These are the activations of a small neural network, seen along a few directions. Each row is one input.
Each table varies a few parts of the input and shows all the possible inputs, shuffled.
Descriptions start from the smaller parts, as in this example, which fits no table here: one of 5 places around a ring, together with either a single point or one of 9 places along a line or (one of 2 separate values, together with one of 6 places along a line).
Shared parts are said once, and a part with two or three values counts as separate values.

Other details of the inputs vary at random and push rows far along two fixed directions, the same in every table; ignore that.

A family of inputs:
r1: [  0  -6   3  -9   8   4  -2 -21  -8  12 -17]
r2: [  3  -4  -2 -11  -1  -1 -14  -5   2  -3  17]
r3: [-11   7  -1  13  -4   3  -8  13  -8   3 -25]
r4: [ -1  13 -19  25 -16  -9  10  17  14   0  11]
r5: [ 20   2 -10   4 -17 -10  19  10  26 -12  28]
r6: [ -1 -12   2  -4   6   5   0   1 -13  -6 -22]
r7: [-10  -3   6   1  12   5  -3 -17 -20  14 -43]
r8: [ -6   1   2  17   0  -1   8  14  -7   1 -39]
r9: [ -5   3   3  -7   2   8 -15  -2  -9   7 -13]
r10: [  3  -3  -1   1   1  -2   6   3  -7  -4 -16]
r11: [ -7  -9  10  -3  14   4  -8  -6 -22   3 -42]
r12: [-14   4  20   5  17   2  14 -11 -18  13 -11]
r13: [  5  -6   1 -17  -1  -2 -19 -13   3  -4  21]
r14: [ 13  -3  -6 -19  -7  -3 -10  -8  12  -7  40]
r15: [ 10  -1   0 -22  -7   4 -12 -13  12   0  31]
r16: [ 10  10 -14  12 -16  -5   6  13  27  -2  32]
r17: [ -2  -3  22 -18  19  -1   7 -14 -10  -3  16]
r18: [-12  12   9   0   6  -2   6  -7  -3   9  27]
r19: [ 16  -8  -3 -17   0  -6   1 -23  18   4  29]
r20: [  5   2   1 -20   0   7 -16 -23   8   7  20]
r21: [ -8  10  -1   5  -1   9  -9  -4  -8   8 -18]
r22: [-10  -2  14   7  14  -1  19  14 -14  -9  -2]
r23: [  0  -6  -8  20  -3  -4  15  28  -1 -11 -17]
r24: [  6  -6   7 -11   5   3  -3  -8  -1   3 -11]
r25: [ -9 -14  10  -4  14   7  -9  -3 -23  -2 -41]
r26: [12  2 -3  3 -2 -3  9  2 15  3  4]
r27: [ -4  -6   5   1   9   2  -2  -2 -17   0 -34]
r28: [  9  -4  -2 -10   0  -3   3 -22   6   5   8]
r29: [  2  -2  -2 -16  -1   0 -16 -24   7  10  22]
r30: [ -3   1   4   6   3   2   4   4  -8   1 -34]
r31: [  8 -14   3 -17   4   2  -4 -12  -5 -10   3]
r32: [ 10   3  -5  -9 -12  -3  -6  -2  18  -5  32]
r33: [ -5   3 -15  25 -13  -5   6  33   0 -14  -3]
r34: [ 10 -11  -3 -21  -3   1 -16  -8   8  -9  36]
r35: [ -2  -2  11 -20   7  -1  -1  -6   3 -13  54]
r36: [ -1  -8  -3  10   0  -2   8  15  -6 -11 -20]
r37: [ -6 -11   6 -17   7   7 -24 -11 -16  -3  -5]
r38: [-14  13  -5  22  -3   5  -2  12  -8   7 -32]
r39: [  2   8  -8  23  -5  -1  20  18   8   2 -20]
r40: [  7   8 -13  29 -16  -8  29  36  16  -7  -8]
r41: [-24  14  16   7  11   9   5  12 -19   7 -13]
r42: [ -5  -4   5 -20   6   8 -22 -17 -19   3  -8]
r43: [ 1  3 -9  5 -5 -2 -4 14  1 -3  6]
r44: [ -9  -5  -2  -2   2   9 -12   5 -17  -4 -15]
r45: [ -3   3   0   0  -5   4 -10   3   1   3  -3]
r46: [ -4   3  13 -20   9  -1  -2  -9   0  -4  45]
r47: [ 8  4 -1  1 -1  0  7 -6  5  2 -8]
r48: [ -4   4   3  -3   1   5 -16 -12   0   8  -4]
r49: [ -2 -10   8  -9  12   2  -8  -8 -15   2 -27]
r50: [ 4  7 -7  3 -9 -2 -5  1 16  3 18]
r51: [ -5  -9   3 -19   5  10 -21 -13 -19  -3  -6]
r52: [  3   1 -10  17  -5  -6  17  22   2  -8 -15]
r53: [  7   3 -15  30 -11 -12  25  37  12 -11  -5]
r54: [  7 -17   5 -15   7   1  -6 -10  -2  -8   3]
r55: [-2 13 10 -6  2 -1  6 -6 14  2 49]
r56: [ 20   3 -12  15 -15 -15  20  12  37  -9  32]
r57: [ -9  -2   1  12   7   1   3  -3 -12  13 -39]
r58: [ -3   4 -19  32 -16  -8  11  43   7 -15   3]
r59: [ -5  14 -23  37 -17  -8  17  32  13   2   2]
r60: [  2  -2  25 -25  14   1   7 -20   0   0  29]
r61: [ -4  -1  -1 -11   1   0 -16 -22   0  10   8]
r62: [  4  -4   6  -4   3   1  -1  -3  -1   2 -15]
r63: [-18   2   4  -8  10  13 -21 -24 -30  19 -37]
r64: [  5  -5   2 -23   1   2 -20 -18   0  -3  21]
r65: [  6   9 -13  35 -13 -10  26  31  21  -3  -7]
r66: [-10   8  20   7  14   2  17  -1  -8   8  -6]
r67: [ 4 -2 -4  9 -2 -7  8 -4  7  5 -5]
r68: [ 3  5 -3 -7 -9  2 -8 -2  3 -1 10]
r69: [  0   2  -6 -10  -3   2  -9 -17   4   9  15]
r70: [ 14   6 -10  16 -12 -10  20  13  26  -5  14]
Each input here is: one of 2 separate values, together with one of 5 places along a line, together with either a single point or one of 6 places around a ring.
The inputs of r16 and r43 match in every part but the place on the line of 5. If r48 is changed in the same way as r16 into r43, which row does it become?
> r13
The inputs of r1 and r6 match in every part but the place on the line of 5. If r69 is changed in the same way as r1 into r6, which row does it become?
> r44
Which other rows does r57 become when the place on the ring of 6 takes its other values? List them by row number.
> r1, r7, r19, r28, r67
Which other rows does r52 become when the choice among 2 separate values takes its other values? List them by row number.
> r14
List by row number the other rows that have the place on the line of 5 and the choice among 2 separate values in common with r65.
> r26, r39, r47, r56, r66, r70

A family of inputs:
r71: [-5  3 -5  7 -3  1 -1  4 -5  3 -9]
r72: [  6  -7   5 -20   3   4 -12 -14   2  -1  13]
r73: [ -4   1   5   3   6   4  -3  -1  -8   7 -24]
r74: [ -6   3   3   6   3   5   0   2 -10   7 -29]
r75: [ -5   1   4   2   5   6  -2  -1  -8   7 -23]
r76: [-16   9   3  12   6   3   4   8 -13   5 -10]
r77: [ -4   5 -10  17  -7  -2   5  15   2   1  -5]
r78: [ -5  -2   4  -3   6   5  -9   0 -11   2 -19]
r79: [ -4   6 -10  17  -8  -3   5  14   2   0  -5]
r80: [ -8   3  -5  13  -2   0  -1   8  -5   3 -15]
r81: [  3  -4   9 -14   6  -4   5 -11   3  -2  29]
r82: [  9   2 -10  -2 -11  -6   1  -1  15  -4  29]
r83: [  4 -11   9 -23  10   4 -12 -26  -7   2   2]
r84: [  3   3  -8  14 -11  -6   8  21  12  -9   8]
r85: [  8   0   8 -17   0  -1  -1  -9  12  -7  45]
r86: [-7  6 11 -1  7  2  5 -1 -4  4  0]
r87: [ -3   2  -1   3  -2   2  -2   7  -5  -2 -11]
r88: [  9  -6   9 -23   5   2 -12 -26   6   3  15]
r89: [ 8 -4 -6  4 -6 -8  9  4 13 -8 18]
r90: [10  0  0 -7 -3 -3  0 -8 13 -1 17]
r91: [ -2  -2  10 -14   9   8 -11 -19 -12   8 -18]
r92: [  5   4  -9  11 -11  -6   8  18  12  -9  10]
r93: [ -1  -2  -2   5   1  -1   5   3  -6  -1 -12]
r94: [ -3 -10   8 -15  12   7 -10 -19 -15   5 -16]
r95: [ 1  3 -6  8 -7 -1  4 15  3 -5 -1]
r96: [ 4 -2 -6  5 -3 -4  9  6  5 -5  4]
r97: [-2 -2 -1 -5  2  1 -9 -8 -3  5  1]
r98: [  6   0 -10  16  -7  -9  15  17  11  -7   7]
The inputs of r72 and r77 match in every part but one. If r95 is changed in the same way as r72 into r77, which row does it become?
> r71
What do these inputs look like to the network?
> one of 4 separate values, together with either a single point or one of 6 places around a ring
List by row number the other rows that have the choice among 4 separate values in common with r81.
> r83, r89, r93, r94, r96, r98
Which other rows does r88 become when the choice among 4 separate values takes its other values? List them by row number.
> r80, r84, r89
List by row number the other rows that have the choice among 4 separate values in common with r91.
> r73, r74, r75, r86, r88, r90

A family of inputs:
r99: [-7  1  8  3  5 -2  5  2 -5 -1 -2]
r100: [  5  -3   9 -13   7  -3   0  -9   9  -3  28]
r101: [ 7  2  1 -5 -5 -4 10  7 12 -7 34]
r102: [-24  -2  15  -2  18  13 -12  -6 -36  11 -39]
r103: [-5  2  7  3  7 -1  8 -3 -8  4 -2]
r104: [ 17  -8 -10  -7 -10  -7   1  -7  22  -4  29]
r105: [ -2  -9  17 -28  18   6 -12 -32 -12   4  10]
r106: [  0  13 -11  20 -12 -10  19  21  15  -5  29]
r107: [  0  12 -30  42 -24 -10  18  43  19  -6   1]
r108: [  7   7  -2  14  -5 -11  20  17  20  -4  29]
r109: [ -9  -5   5   0  12   9 -11 -12 -27  13 -54]
r110: [ -3 -16  19 -38  21  17 -29 -44 -28  16 -40]
r111: [-26  14   4  38   5   6  14  36 -30   3 -58]
r112: [  6  -4   8 -16   5   0   6  -9   7  -5  27]
r113: [ 13   2 -11  -6 -14  -3  -6  -4  21  -4  28]
r114: [ 11 -14   9 -36  10   4 -20 -40  -4   6   1]
r115: [12 -3 -9  1 -9 -5  3  2 17 -9 12]
r116: [-11  -6   5  -5   9  14 -16  -4 -28   9 -53]
r117: [ 24  -9  -1 -23  -5  -3  -6 -24  21  -3  33]
r118: [  7  -2   8 -15   6  -5   7 -13   6  -1  27]
r119: [-2  8 -8 22 -8 -9 19 26  6 -7 15]
r120: [ 12   1 -15   0 -13  -6  -3  -2  18  -3  26]
r121: [  4  -2  -5   7  -1  -1   0   5   3   3 -16]
r122: [  8 -13   8 -34   8   7 -30 -31  -3   5   4]
r123: [  5  -4  -3   0  -1   2  -3  -2   1  -3 -14]
r124: [-14   0   3  -4   8  15 -18  -7 -27  14 -52]
r125: [  7   2   7 -21   2  -1  -9 -18  13   2  46]
r126: [  4  -5  -3   0   1   0  -6   0   3  -1 -13]
r127: [-29  15   7  25   9  10   2  18 -29  10 -51]
r128: [  2  -8  24 -34  18   8 -12 -37  -9   7  11]
r129: [ 7  2  3 -6 -4 -4  4  1 13 -7 37]
r130: [-1 10 -5 23 -8 -8 17 31 11 -6 15]
r131: [  2   5   7 -12   1   2  -2 -11   6   0  30]
r132: [  0   8 -15  35 -14 -13  32  39  20 -13  25]
r133: [ 18  -5 -12  -5 -10 -10   5   0  20 -10  23]
r134: [-15   2  -5  20   1   5  -2  18 -26   3 -62]
r135: [ 11   6 -20  11 -19 -11   8  15  23  -8  21]
r136: [  2  12 -14  31 -16 -15  31  41  17 -14  24]
r137: [ 19  -9   2 -41  -1   4 -25 -41  16   1  41]
r138: [ 9  0  4 -7  0 -5 10 -2 15 -9 36]
r139: [-28  10   2  40   8   4  19  32 -28   9 -59]
r140: [  5   5 -27  42 -22 -13  25  44  21 -12  -1]
r141: [ 21 -17   4 -42   1  -2 -22 -40  17  -4  40]
r142: [ 10 -20  18 -52  14   8 -34 -58  -5   9   8]
r143: [-17  -1   3  -2   7  12 -23 -10 -25  13 -48]
r144: [  5   5  -2  14  -9 -12  21  15  19  -6  29]
r145: [  7   4 -22  27 -19 -10  13  29  14  -9   3]
r146: [ -3   2 -12  20 -12  -4   2  21   1  -4 -18]
r147: [  4  -1  -4   1  -5   2  -6   3   0  -3 -11]
r148: [-14   2  -1  16   3   9  -8  14 -24   5 -58]
r149: [ 12  -6   8 -25   5  -5   2 -20  12  -7  44]
r150: [-28  13   5  23  10   7   5  18 -31   9 -52]
r151: [-22  -5  28 -35  25  18 -33 -43 -37  19 -26]
r152: [ 8  5 -3 11 -8 -8 26 17 18 -7 29]
r153: [  1   3   5 -14   1   2  -1  -9   5   1  30]
r154: [-12 -12   7 -17  13  15 -28 -21 -28  11 -40]
r155: [ 10   6 -17  28 -18 -10  20  27  20  -7   0]
r156: [-13  -1  -4  18   7   6  -2   9 -25   5 -60]
r157: [ -3  -4  17 -19  14   6  -7 -20  -7   1   6]
r158: [ -1  16  -9  43 -14 -13  37  44  16  -8   5]
r159: [-28   8   8  24   8   6   3  21 -31   6 -51]
r160: [ -8  -4  14 -27  14  10 -20 -31 -13  10  14]
r161: [ 13  -7   1 -30   0   3 -26 -30  12   4  27]
r162: [ 10   1 -17  18 -16  -8  17  25  18 -11   3]
What do these inputs look like to the network?
> one of 2 separate values, together with one of 4 places along a line, together with one of 8 places around a ring
The inputs of r141 and r142 match in every part but the place on the line of 4. If r156 is changed in the same way as r141 into r142, which row does it become?
> r109
Which other rows does r116 become when the choice among 2 separate values takes its other values? List them by row number.
> r101
Which other rows does r154 become when the place on the ring of 8 takes its other values? List them by row number.
> r116, r122, r134, r145, r146, r147, r148
Which other rows does r151 become when the choice among 2 separate values takes its other values? List them by row number.
> r143
Which other rows does r136 become when the place on the ring of 8 takes its other values? List them by row number.
> r101, r102, r111, r119, r129, r130, r159
Start at r121 and move only the place on the line of 4, one step at a time. The first step leads to r126. Which rows follow, in order?
> r122, r161
Which other rows does r158 become when the place on the line of 4 takes its other values? List them by row number.
> r127, r129, r157
